These are the activations of a small neural network, seen along a few directions. Each row is one input.
In each table, some parts of the input vary, and every possible input appears once, in random order.
A made-up example of a description, with smaller parts first: one of 6 places along a line, together with either a single point or one of 9 places along a line or (one of 3 separate values, together with one of 5 places around a ring).
Shared parts are said once, and a part with two or three values counts as separate values.

Other details of the inputs shift rows strongly along two fixed directions, in all tables alike. That doesn't count.

Rows:
row 1: [ 43   4  52 -15 -12  21 -29   2 -17 -51 -11  41 -18  29  55]
row 2: [-14   5  -7 -17  13  -7   4  16 -20  29  28 -46 -34 -20  -3]
row 3: [-30  22 -14  -4  10 -21  -2  48 -15  18  28 -32 -33 -23  -2]
row 4: [  8  18   1  -8   7   0   5  19 -20   7  15 -33 -48 -15  12]
row 5: [-43  14 -19  -6  18 -15  -2  42 -19  40  22 -58 -10 -40 -23]
row 6: [-27   7 -13 -27  20  -4   8  20  -9  26  17 -43 -15  -6 -25]
row 7: [ 93  12  35  18  -9  -8 -18  -2   8 -68 -25  61 -21   8  72]
row 8: [  0  10   7  20  -5 -16  16  24 -17   7  18 -25 -36 -23   9]
row 9: [-19   2   5   3   3 -23  16  29  -6  13  18 -23 -16 -15 -14]
row 10: [  0 -31 -24   3   2  13  16 -42  17 -11 -27  22  66  22 -27]
row 11: [-10 -16 -18   5   1  16   8 -57  21   8 -28  26  66  13 -41]
row 12: [-47   5  29  -2  -3   0  -4  46 -31  17  28 -29 -17 -15   5]
row 13: [-17   3 -23 -20  20  11  14  -9  -4  30  -3 -34  13   0 -19]
row 14: [-28 -30 -52   4  12  18  25 -69  25  27 -34  -1 106  33 -53]
row 15: [-20  18 -15   9  14 -12  -4  36 -15  19  24 -48 -32 -29   0]
row 16: [-57  -2 -14   7  11  -9  14   6  -4  55  33 -43  -7 -33 -41]
row 17: [-24  10 -15   3   9 -16 -13  50 -16  22  22 -33 -36 -22  -7]
row 18: [-85   1   7 -10 -11  11  -4  23   6  43  14 -46  -8 -22 -25]
row 19: [-11 -25 -20   2   6  21  12 -49  26  -2 -23  30  60  14 -40]
row 20: [  4  10   2 -13   2  -5  -3  33 -21   9  13 -19 -52  -9   4]
row 21: [ 68   0  28 -12  -4   8  -4  -1  -3 -55 -16  40 -28   7  42]
row 22: [ 65  12  19 -12 -12   0  -5 -12  -2 -52 -17  51 -27  27  43]
row 23: [-30   9  19 -10 -13   1 -30  44  -1  -3   8 -28 -31 -15  31]
row 24: [ 62   6  25   7  -3 -15 -20   9  10 -57 -12  43 -18  13  42]
row 25: [-32 -34 -70  -5  22  16  -8 -68  25  25 -20 -11 100  35 -51]
row 26: [ 72   6  24  -8  -4   0  -3 -10   0 -36 -14  40 -29  12  54]
row 27: [ 61   3  37  21 -14  -5   1 -19  16 -35 -13  67 -19   0  42]
row 28: [-30  11 -20  -2  21 -16   0  37  -8  39  26 -44 -16 -30  -2]
row 29: [  3 -32 -27  11  -2   3  10 -60  16   1 -18  16  64  28 -21]
row 30: [ 67  -1  36  18 -22 -12   3 -10  -3 -49 -23  51  -7   2  39]
row 31: [ 62  -8  25  22 -25 -11  -4  -4   0 -48 -19  58 -20  18  35]
row 32: [-49 -20 -53  -3   8  20  16 -70  30  27 -24  19  90  37 -70]
row 33: [-25  12  27  -6   3   4 -30  48 -24  -3  21 -17 -18  -8  24]
row 34: [  3 -25 -29   7   3   5  17 -52  21   9 -25  21  68  27 -17]
row 35: [-24   9  25 -27 -14  11 -18  32  -9   2   6 -33 -43  -7  28]
row 36: [-14  19 -15   1   7 -13  -9  44  -9  23  33 -44 -29 -24  -3]
row 37: [ 36 -11 -28 -16  -1  26  -5 -58  19 -16 -26  23  47  49 -10]
row 38: [-13 -18 -35   2  -3   4  17 -47  15   0 -22  22  64  36 -31]
row 39: [-11   9  15  14  -7 -12   2  31  -8  14  19   2 -47 -24  -8]
row 40: [-45   8 -24 -28  20   2  12  17 -22  50  15 -63  -3 -24 -38]
row 41: [ -6 -14 -29   9  -4  19   5 -58  30  11 -15  22  60  28 -42]
row 42: [-29  15  10  11   8  -8  20  23  -4  36  20 -24 -25 -39 -15]
row 43: [ -7 -18 -14   3   4   9   7 -51  32  -4 -23  33  57  29 -40]
row 44: [ 21   5  10   2   6  -9  -9  35  -5 -25   7   3 -26 -21  23]
row 45: [ 58   9  35  29 -18  -1  -1 -17   8 -43 -10  52 -32  -1  35]
row 46: [ 34  -7  49   6 -42   6 -19  -4  12 -56 -27  44 -12  19  58]
row 47: [-33  11  46   1  -8   8 -13  35 -19   7  23  -1 -28 -16   8]
row 48: [ 18   6   7  14 -14 -14   9  16  -5  -1  16  -5 -20  -6   9]
Each input here is: one of 4 places along a line, together with either one of 2 separate values or one of 10 places around a ring.
Q: Changing only the place on the line of 4 turns row 44 into row 10. The same change can be made to row 7. Which row results?
A: row 14
Q: Changing only the place on the line of 4 turns row 39 into row 20. The same change can be made to row 43. Which row results?
A: row 6
Q: Which other rows does row 46 become when the choice among 2 separate values takes its other values? List them by row number.
A: row 12
Q: Which other rows does row 5 become when the place on the line of 4 takes its other values? List them by row number.
A: row 11, row 30, row 40

Rows:
row 49: [-61   4   2 -10   3  11  19   3 -11  53  24 -38 -12 -17 -41]
row 50: [ 15  13  13 -11   8  -1 -15  29 -14  -7   8 -20 -31 -16  36]
row 51: [ -9  16  23 -25  -4   1  10  31 -19  11  18 -24 -60 -16   4]
row 52: [  1  11  20  14  -1 -20  22  30 -26  18  30 -20 -41 -31   8]
row 53: [ 70  -4  11  27 -13  -2   8 -50  23 -36 -22  70   6  18  16]
row 54: [ 26  16  -1  -1   3 -18  15  19  -4   1  13  -7 -50 -19   4]
row 55: [  6  15  19  26  -3 -28   3  39   3  -4  19  12 -42 -38   5]
row 56: [-39 -16 -11   4   1   6   5 -12  12  17 -12 -15  49  -5 -19]
row 57: [ 51 -11 -12  -4   9  11 -16 -36   5 -41 -28  42  44  40  16]
row 58: [ -8  19  -1  17  -2 -27 -15  52  -5   6  29 -18 -51 -28   9]
row 59: [-92  -2  -6 -12   7  10   8  19  -3  52  18 -40  13 -19 -55]
row 60: [-57 -24 -49  -7   5  18 -12 -31  17  28 -17 -35  78  24 -31]
row 61: [ 25  12  47  23 -11 -29   2  54 -19 -27  18  15 -48 -32  39]
row 62: [ 71 -12   4  -3  -8   2   8 -37   4 -48 -31  47  16  35  27]
row 63: [-16  -7   3  -8 -14  19 -24 -15  11 -13 -14  19  20  31  -1]
row 64: [ -8 -24 -40 -21   6  23  14 -58  17  11 -34 -12  66  31 -25]
row 65: [-52   5 -61 -13  37   2   1   3   3  53  18 -49  25 -10 -60]
row 66: [ -3 -22 -30   7  -2   6 -14 -29  12 -14 -21  14  65  39  -8]
row 67: [ 24  25  43 -19  -1   5 -22  39 -19 -23  15  10 -67  -9  38]
row 68: [ 58 -13  25  15 -20  12   3 -51  14 -37 -31  49  20  20  38]
Q: Changing only one part turns row 50 into row 64. The same change can be made to row 67. Which row results?
A: row 51
Q: Describe the family of inputs behind these rows.
A: one of 4 places along a line, together with one of 5 places around a ring
Q: Which other rows does row 66 become when the place on the line of 4 takes its other values? List them by row number.
A: row 58, row 60, row 63

Rows:
row 69: [-50 -35 -46 -21   3  40  -7 -51  12  19 -34 -34 100  34 -44]
row 70: [-39 -15 -39   7   9   2  33 -37   0  57   5 -24  26  -5 -51]
row 71: [-57 -22 -35 -24  10  13  -2  -8   0  23   0 -45  54  27 -21]
row 72: [-36  22 -26   3  15 -21  27  40 -18  41  38 -46 -50 -41 -46]
row 73: [-38  33  33 -15  -1   2  -2  64 -28  28  32 -53 -55 -27  21]
row 74: [ 70  29  33  28   4 -30  -4  39 -10 -32  27  18 -83 -42  56]
row 75: [ 22  13  56  -6 -24   4 -17  29 -25 -20   9   8 -72  -6  62]
row 76: [ 94  15  15  28 -12 -33  -4   9   5 -53 -17  58 -38  -5  59]
row 77: [ 66 -13  50  55 -41 -10   1 -37  36 -62 -26 112  12  10  30]
row 78: [-25  20  17 -22   6  -8 -28  68 -30  18  39 -46 -59 -17   7]
row 79: [ 72 -18 -22  13   0   2  -4 -66  27 -36 -30  69  51  46 -11]
row 80: [-45 -10 -32   0  31  -6  34  -6  -7  50  10 -27  35 -21 -61]
row 81: [-37  15  34 -23  11  -3  -7  68 -38  14  29 -37 -48 -35  14]
row 82: [100 -13  23  33 -22  -6   9 -44  14 -65 -40  62  10  12  39]
row 83: [-46 -23 -58 -22  26  42 -28 -58  24  17 -24 -18  96  44 -39]
row 84: [ 40   7   2  18  -5  -2  24 -39  10 -12 -14  36  22  15   1]
row 85: [-41  22   4 -23   4   6 -13  56 -24  11  26 -41 -56 -17  -7]
row 86: [-12  18   5  -5   8 -26  29  33  -2  35  31 -35 -59 -49 -15]
row 87: [ 30   1   6  19   0 -35  25  21  -8  -9  20  -4 -32 -17  19]
row 88: [-80  -9  19   6 -18  11 -19  10   9  17   5  -6  27  -3 -21]
row 89: [-47 -24 -69 -26  15  28 -22 -43  21  20 -39 -15 100  48 -35]
row 90: [ 58 -12  30 -23 -20  29 -25 -49  33 -63 -48  67  18  50  42]
Q: Describe the family of inputs behind these rows.
A: one of 2 separate values, together with either a single point or one of 10 places around a ring
Q: Which other rows does row 90 become when the choice among 2 separate values takes its other values? List them by row number.
A: row 86
Q: Which other rows agree with row 87 in the choice among 2 separate values? List them by row number.
A: row 70, row 72, row 74, row 76, row 77, row 79, row 80, row 82, row 84, row 86
